A small network was trained on invented records. Each row is its activation on one of them, seen along a few directions.
After each row come some of the record's fields: Rofef, Masi, Kav, Tefub, Laz, Guz, Futud.
Not every record has every field; a missing one is left out.
Other fields move the rows too, some of them a lot.
(in the rows, 500 means zero)
Strong random noise was added to every row along 19 fixed directions; ignore it. To show where, here is one row again and again, with new noise each time:
[503 539 616 469 570 736 418 562 389 592 603 433 544 573 730 368 311 512
 626 409 717 418 302 373 552 620 582 720 214 823 388 422 377 611 466 407]
[357 683 707 407 548 419 538 466 543 240 562 299 574 582 422 713 337 495
 646 515 651 296 521 449 437 564 477 318 428 561 339 577 499 734 334 612]
[577 632 444 485 395 457 710 285 407 445 626 441 500 493 603 507 427 261
 390 452 502 504 725 687 583 576 336 377 410 417 219 537 451 590 399 482]
[693 544 352 784 590 401 467 734 302 381 535 477 473 481 392 561 639 487
 665 729 458 355 375 543 219 468 582 535 470 371 595 567 493 435 549 425]
[535 500 514 586 630 458 517 540 692 590 546 596 566 603 631 400 474 609
 425 528 521 568 450 411 415 559 281 619 395 582 501 296 501 317 412 308]
[628 378 545 702 620 613 525 449 404 427 398 515 444 441 437 525 549 513
 586 685 605 694 685 422 449 588 605 250 611 507 492 511 247 574 567 404]
[516 590 524 509 507 415 400 414 485 421 499 556 550 536 578 535 412 364
 552 539 466 446 466 580 419 688 481 369 433 423 342 551 650 686 473 585]
[481 438 594 438 288 609 569 456 599 679 343 647 581 463 455 471 606 413
 300 517 544 712 465 587 395 518 529 328 727 291 770 551 675 480 605 664]
[527 615 591 467 330 506 574 296 483 399 461 255 422 498 443 637 433 381
 509 338 525 408 482 590 562 453 496 429 469 603 477 702 530 577 505 675]
[565 462 301 423 353 419 503 371 590 469 442 535 474 570 447 428 480 548
 410 574 388 576 479 638 380 611 439 412 665 371 632 431 683 339 504 303]
[352 551 536 573 429 602 343 572 644 634 370 485 576 488 798 546 294 534
 717 374 370 523 297 559 364 407 493 584 547 591 754 557 716 387 589 319]
[623 542 593 547 530 467 424 520 672 666 368 723 404 360 535 419 687 529
 553 475 371 525 381 581 736 408 418 596 304 527 498 564 524 285 535 716]
[386 356 521 386 355 692 453 392 609 706 409 479 493 476 559 503 284 447
 371 546 490 666 410 439 447 487 412 616 673 611 664 271 539 478 606 849]
[401 351 671 556 427 217 510 365 712 681 351 394 464 558 597 607 603 605
 620 348 589 448 376 518 638 437 582 487 376 601 654 637 363 389 465 356]
[602 574 281 562 475 464 348 613 401 423 503 464 383 445 647 458 397 534
 275 482 495 400 466 537 442 614 711 429 454 622 516 601 624 264 575 430]
[408 282 533 333 370 487 490 536 608 737 437 652 475 275 579 532 494 487
 613 645 577 556 397 601 580 475 520 542 484 402 542 388 368 423 511 619]
[493 553 730 458 441 369 566 511 638 637 410 529 620 547 520 475 526 603
 647 583 709 411 282 383 359 534 432 650 343 523 614 383 317 485 445 430]
[665 184 484 559 673 531 497 403 509 460 448 719 539 474 431 612 502 384
 658 741 504 676 552 457 405 726 389 386 654 281 459 281 379 560 478 230]
[465 613 666 584 487 367 455 530 554 550 464 484 518 568 678 493 557 542
 292 255 662 412 484 458 590 551 700 397 306 645 554 767 536 378 467 351]
[540 565 439 603 674 309 357 574 540 413 313 703 545 429 647 689 417 520
 717 792 226 522 595 482 640 658 420 464 557 409 545 502 490 317 432 389]
[663 510 838 270 565 726 710 523 588 517 290 577 635 362 529 799 453 315
 639 447 692 413 347 402 745 634 419 404 503 461 541 497 406 481 450 626]

[749 671 475 474 628 764 777 545 448 541 372 418 487 458 674 447 425 499
 326 364 574 457 622 376 751 494 494 390 494 702 468 388 288 231 555 506] -> Rofef=d1 Guz=t2 Futud=u1
[486 300 409 428 614 373 351 564 521 374 459 552 506 476 569 743 455 456
 545 498 448 434 446 540 608 717 646 310 599 403 497 613 677 475 443 325] -> Rofef=d1 Guz=t2 Futud=u2
[215 477 441 569 355 449 600 517 662 631 672 462 473 400 500 292 561 703
 494 699 531 793 732 644 308 247 311 485 521 463 426 408 380 569 444 614] -> Masi=e1 Guz=t1 Futud=u2
[406 354 489 482 389 461 343 553 587 535 561 601 506 454 477 416 536 638
 393 556 601 662 433 484 313 569 543 594 519 492 614 546 583 461 504 278] -> Masi=e2 Kav=h1 Tefub=z3 Laz=c1
[574 560 504 354 538 597 649 506 603 421 387 414 495 546 440 631 453 594
 376 515 464 518 530 401 781 565 385 498 628 634 644 459 512 229 417 550] -> Rofef=d2 Kav=h2 Tefub=z2 Laz=c1
[574 600 515 562 633 449 434 374 556 297 457 508 434 493 352 444 375 565
 700 534 472 363 569 401 187 429 436 397 497 479 324 272 358 572 577 359] -> Masi=e1 Guz=t1 Futud=u1
[675 437 518 451 671 582 486 704 475 573 522 704 484 398 547 577 605 328
 385 350 498 315 353 504 710 484 568 540 358 430 456 506 595 299 498 608] -> Rofef=d1 Guz=t1 Futud=u2
[405 441 669 362 488 531 448 462 361 444 592 650 641 538 464 629 393 274
 450 428 590 450 574 381 509 595 571 586 541 358 490 492 470 662 408 285] -> Rofef=d2 Guz=t2 Futud=u2
[520 208 459 557 434 339 332 391 470 457 714 614 364 287 415 477 503 487
 434 660 633 671 603 450 331 556 415 756 359 506 284 439 227 562 445 294] -> Masi=e2 Guz=t1 Futud=u1
[486 363 465 449 544 650 400 511 496 434 500 620 479 313 503 617 411 393
 472 566 432 652 605 520 510 549 473 417 631 420 435 528 587 567 539 613] -> Masi=e1 Guz=t1 Futud=u1
[432 483 589 702 617 330 428 535 583 653 594 598 493 608 539 474 722 427
 276 371 433 502 490 543 634 439 471 516 299 504 419 643 674 509 475 808] -> Rofef=d1 Kav=h2 Tefub=z3 Laz=c2
[548 609 593 522 542 545 562 512 515 516 558 629 640 568 623 547 589 348
 228 381 427 655 585 508 734 645 321 558 446 471 480 705 738 497 371 559] -> Masi=e1 Guz=t1 Futud=u2
[630 616 567 554 510 659 667 582 451 493 463 512 481 415 336 406 548 497
 380 503 633 453 581 371 267 287 517 448 580 457 558 330 301 405 625 573] -> Rofef=d1 Guz=t2 Futud=u2
[341 349 360 454 402 475 508 584 286 506 751 295 455 543 527 503 467 596
 274 559 638 588 633 425 677 525 631 762 459 710 551 601 335 467 357 404] -> Masi=e1 Guz=t2 Futud=u2
[494 322 405 551 499 418 380 393 576 376 747 332 294 562 283 460 520 557
 121 367 567 533 510 422 380 435 440 624 447 711 369 473 581 475 470 650] -> Rofef=d1 Guz=t2 Futud=u2
[601 386 507 548 514 505 556 389 677 582 327 394 318 343 659 607 468 499
 329 299 553 529 533 514 691 476 543 279 506 695 458 548 417 263 622 621] -> Rofef=d2 Kav=h2 Tefub=z2 Laz=c1
[687 279 430 488 586 460 697 646 596 451 693 435 532 497 305 645 644 462
 242 609 691 499 314 426 274 586 228 629 514 409 486 332 570 433 405 647] -> Masi=e1 Guz=t1 Futud=u2
[578 758 397 481 546 399 537 468 394 248 518 447 540 620 494 634 378 391
 485 395 307 264 595 521 557 546 441 489 528 429 469 559 646 387 423 256] -> Masi=e2 Kav=h2 Tefub=z2 Laz=c1
[671 236 552 559 497 690 649 306 554 671 411 395 535 547 600 551 594 314
 583 247 564 649 311 589 521 575 421 405 558 483 513 555 583 694 617 476] -> Masi=e1 Guz=t2 Futud=u1
[544 456 404 511 496 473 634 392 626 538 510 298 518 747 403 458 589 521
 466 418 429 495 339 581 424 478 344 450 590 495 562 409 714 560 488 681] -> Masi=e2 Guz=t2 Futud=u2
[610 495 662 599 420 693 577 403 406 544 388 444 534 477 567 529 492 407
 462 416 633 672 546 402 513 546 553 494 567 603 633 617 347 544 562 379] -> Rofef=d2 Guz=t1 Futud=u2
[475 679 727 651 614 479 552 683 618 660 487 607 719 635 667 415 631 561
 421 556 629 571 396 401 450 603 399 515 333 541 557 549 578 540 417 631] -> Rofef=d2 Kav=h1 Tefub=z3 Laz=c1
[320 554 562 363 468 665 384 589 561 453 566 526 467 434 491 564 315 456
 319 323 492 414 511 465 491 365 571 497 568 564 537 488 684 394 531 607] -> Rofef=d2 Kav=h2 Tefub=z2 Laz=c1
[526 703 435 808 718 331 572 507 539 506 631 424 577 818 598 457 616 471
 444 421 250 459 545 540 576 451 223 598 343 546 411 525 693 476 372 566] -> Masi=e2 Kav=h2 Tefub=z2 Laz=c1
[666 429 495 584 487 385 522 330 653 382 522 314 327 509 337 422 669 756
 537 476 561 634 460 467 547 504 337 634 349 757 435 619 378 446 428 379] -> Masi=e1 Guz=t2 Futud=u2
[607 601 439 657 531 368 505 615 284 474 549 496 535 546 534 545 578 442
 592 596 442 375 460 489 535 532 522 710 376 472 536 580 410 447 455 350] -> Rofef=d1 Kav=h2 Tefub=z2 Laz=c1
[440 558 617 644 509 365 459 441 593 595 371 444 450 595 393 498 501 546
 278 431 506 388 494 312 331 319 555 515 517 596 659 397 432 379 654 790] -> Rofef=d1 Kav=h2 Tefub=z3 Laz=c2
[723 371 343 700 581 805 524 454 243 490 656 315 536 781 581 368 613 304
 556 145 525 502 262 683 370 640 653 388 461 500 469 712 854 798 608 195] -> Masi=e1 Guz=t1 Futud=u1
[565 517 555 616 664 674 399 606 567 579 330 591 489 491 535 390 500 693
 646 547 446 578 416 319 490 440 504 619 504 665 659 388 422 366 628 460] -> Masi=e1 Kav=h2 Tefub=z2 Laz=c1
[742 560 716 735 733 616 353 456 613 459 294 612 447 470 508 534 615 460
 748 338 403 494 320 443 549 511 459 434 371 604 445 632 587 545 630 556] -> Rofef=d2 Kav=h2 Tefub=z2 Laz=c1
[446 490 368 454 398 585 435 281 356 470 501 440 513 688 497 345 419 452
 496 472 437 580 556 626 442 677 636 314 607 451 467 549 685 769 583 445] -> Masi=e1 Kav=h2 Tefub=z3 Laz=c2
[428 728 527 492 393 355 462 398 483 378 500 484 464 485 416 575 448 406
 636 436 285 333 578 611 514 317 433 556 478 406 464 587 551 498 469 521] -> Rofef=d2 Guz=t1 Futud=u2
[537 580 652 586 440 377 545 439 605 409 570 423 604 568 457 611 507 439
 438 364 578 476 395 420 223 491 273 675 439 488 544 584 597 559 437 341] -> Masi=e1 Guz=t2 Futud=u2
[646 467 343 688 445 398 568 481 445 646 442 436 362 366 650 337 612 591
 344 598 567 638 589 524 504 519 544 479 410 620 426 518 262 407 628 622] -> Masi=e1 Guz=t2 Futud=u2
[409 412 501 402 554 371 416 565 670 335 559 534 477 267 538 691 329 570
 373 821 640 626 615 431 418 735 351 353 524 542 257 420 454 543 378 757] -> Rofef=d1 Kav=h2 Tefub=z2 Laz=c1
[283 648 411 599 505 494 358 519 507 500 565 472 497 645 587 398 424 587
 398 553 282 618 651 557 587 455 491 499 529 615 539 580 704 484 445 668] -> Rofef=d2 Kav=h2 Tefub=z2 Laz=c1
[370 707 685 731 573 377 491 619 682 470 401 400 437 415 616 541 618 678
 480 318 538 484 659 513 552 243 648 193 408 652 524 839 474 374 505 562] -> Rofef=d2 Guz=t2 Futud=u2

Here are new rows. What are their fields?
[602 521 498 427 476 426 433 349 703 444 432 506 412 538 351 324 603 686
 638 522 455 542 353 558 463 542 385 473 437 555 412 448 576 545 491 556] -> Rofef=d1 Guz=t2 Futud=u2
[432 618 512 462 540 478 497 581 493 456 579 525 542 681 378 333 695 705
 672 594 453 513 475 572 687 523 520 534 398 506 515 601 571 550 335 406] -> Rofef=d2 Kav=h2 Tefub=z2 Laz=c1
[724 593 448 330 553 715 498 544 398 468 368 545 497 480 437 407 436 519
 861 535 434 296 232 489 518 528 529 623 466 494 521 321 478 493 595 462] -> Masi=e1 Guz=t2 Futud=u2
[405 555 615 548 679 569 419 439 544 345 574 503 535 676 270 530 523 554
 596 565 307 619 609 359 616 438 278 661 552 577 471 469 576 660 377 671] -> Masi=e1 Guz=t2 Futud=u2
[583 502 554 529 439 577 602 392 518 558 469 533 415 455 384 397 575 427
 431 315 536 458 558 531 404 278 525 427 516 425 503 424 404 430 619 449] -> Rofef=d1 Guz=t1 Futud=u2
[496 462 507 384 655 648 630 517 593 335 637 422 507 621 293 529 425 554
 460 455 586 417 526 407 409 455 368 422 589 509 424 245 524 474 412 406] -> Rofef=d1 Kav=h2 Tefub=z2 Laz=c1
[683 517 421 415 519 535 537 605 540 290 438 442 445 302 449 593 483 601
 676 664 595 464 394 551 403 637 482 335 532 488 412 528 490 472 495 452] -> Rofef=d1 Guz=t2 Futud=u2
[318 606 651 433 346 613 534 545 509 507 385 505 668 368 641 698 279 375
 447 496 550 581 588 439 321 486 493 425 724 404 678 570 562 579 570 547] -> Masi=e1 Guz=t1 Futud=u2
[502 523 421 615 455 399 462 488 392 672 406 557 495 541 672 315 495 534
 321 598 550 555 599 441 463 591 698 428 504 536 546 417 329 451 599 514] -> Rofef=d2 Guz=t1 Futud=u2
[461 567 466 611 566 387 516 571 477 548 509 542 564 536 619 465 533 481
 686 558 460 412 494 608 414 488 521 383 435 371 417 474 499 578 498 418] -> Rofef=d1 Kav=h2 Tefub=z2 Laz=c1
[587 391 429 477 634 465 276 515 489 278 462 632 363 382 329 597 507 533
 708 541 341 429 519 508 564 475 603 458 542 438 465 549 521 409 492 306] -> Rofef=d1 Guz=t2 Futud=u2
[451 252 562 790 615 543 383 350 556 649 394 460 517 533 716 662 400 349
 622 364 350 698 496 424 454 456 403 575 600 586 578 505 507 625 631 471] -> Masi=e1 Guz=t2 Futud=u2
[694 630 463 656 361 462 612 406 390 351 421 359 526 406 526 523 424 503
 487 645 626 606 587 435 139 630 431 468 577 509 528 562 317 560 582 282] -> Masi=e1 Guz=t2 Futud=u1
[516 730 679 494 499 505 525 321 534 369 490 439 502 648 367 471 544 423
 555 121 441 309 509 525 506 331 502 428 411 492 446 661 639 609 509 410] -> Masi=e1 Guz=t2 Futud=u2
[501 342 537 352 571 627 235 498 636 460 473 552 302 315 445 586 323 465
 579 221 486 250 252 471 458 357 608 563 411 619 413 410 631 396 670 583] -> Masi=e1 Kav=h2 Tefub=z2 Laz=c1
[644 710 555 357 482 455 591 633 349 401 334 581 620 275 720 719 291 366
 574 569 629 249 529 414 522 673 620 424 463 408 488 527 283 358 493 264] -> Rofef=d1 Guz=t1 Futud=u1
[518 502 468 820 491 355 426 583 382 573 347 481 567 416 630 627 506 490
 725 879 355 691 525 423 364 521 435 664 622 485 683 534 305 559 557 618] -> Rofef=d2 Guz=t2 Futud=u2
[469 581 588 586 581 284 416 387 629 605 243 502 439 700 488 329 566 758
 465 477 473 431 530 312 592 477 684 396 492 670 636 376 314 342 575 508] -> Rofef=d2 Guz=t1 Futud=u2
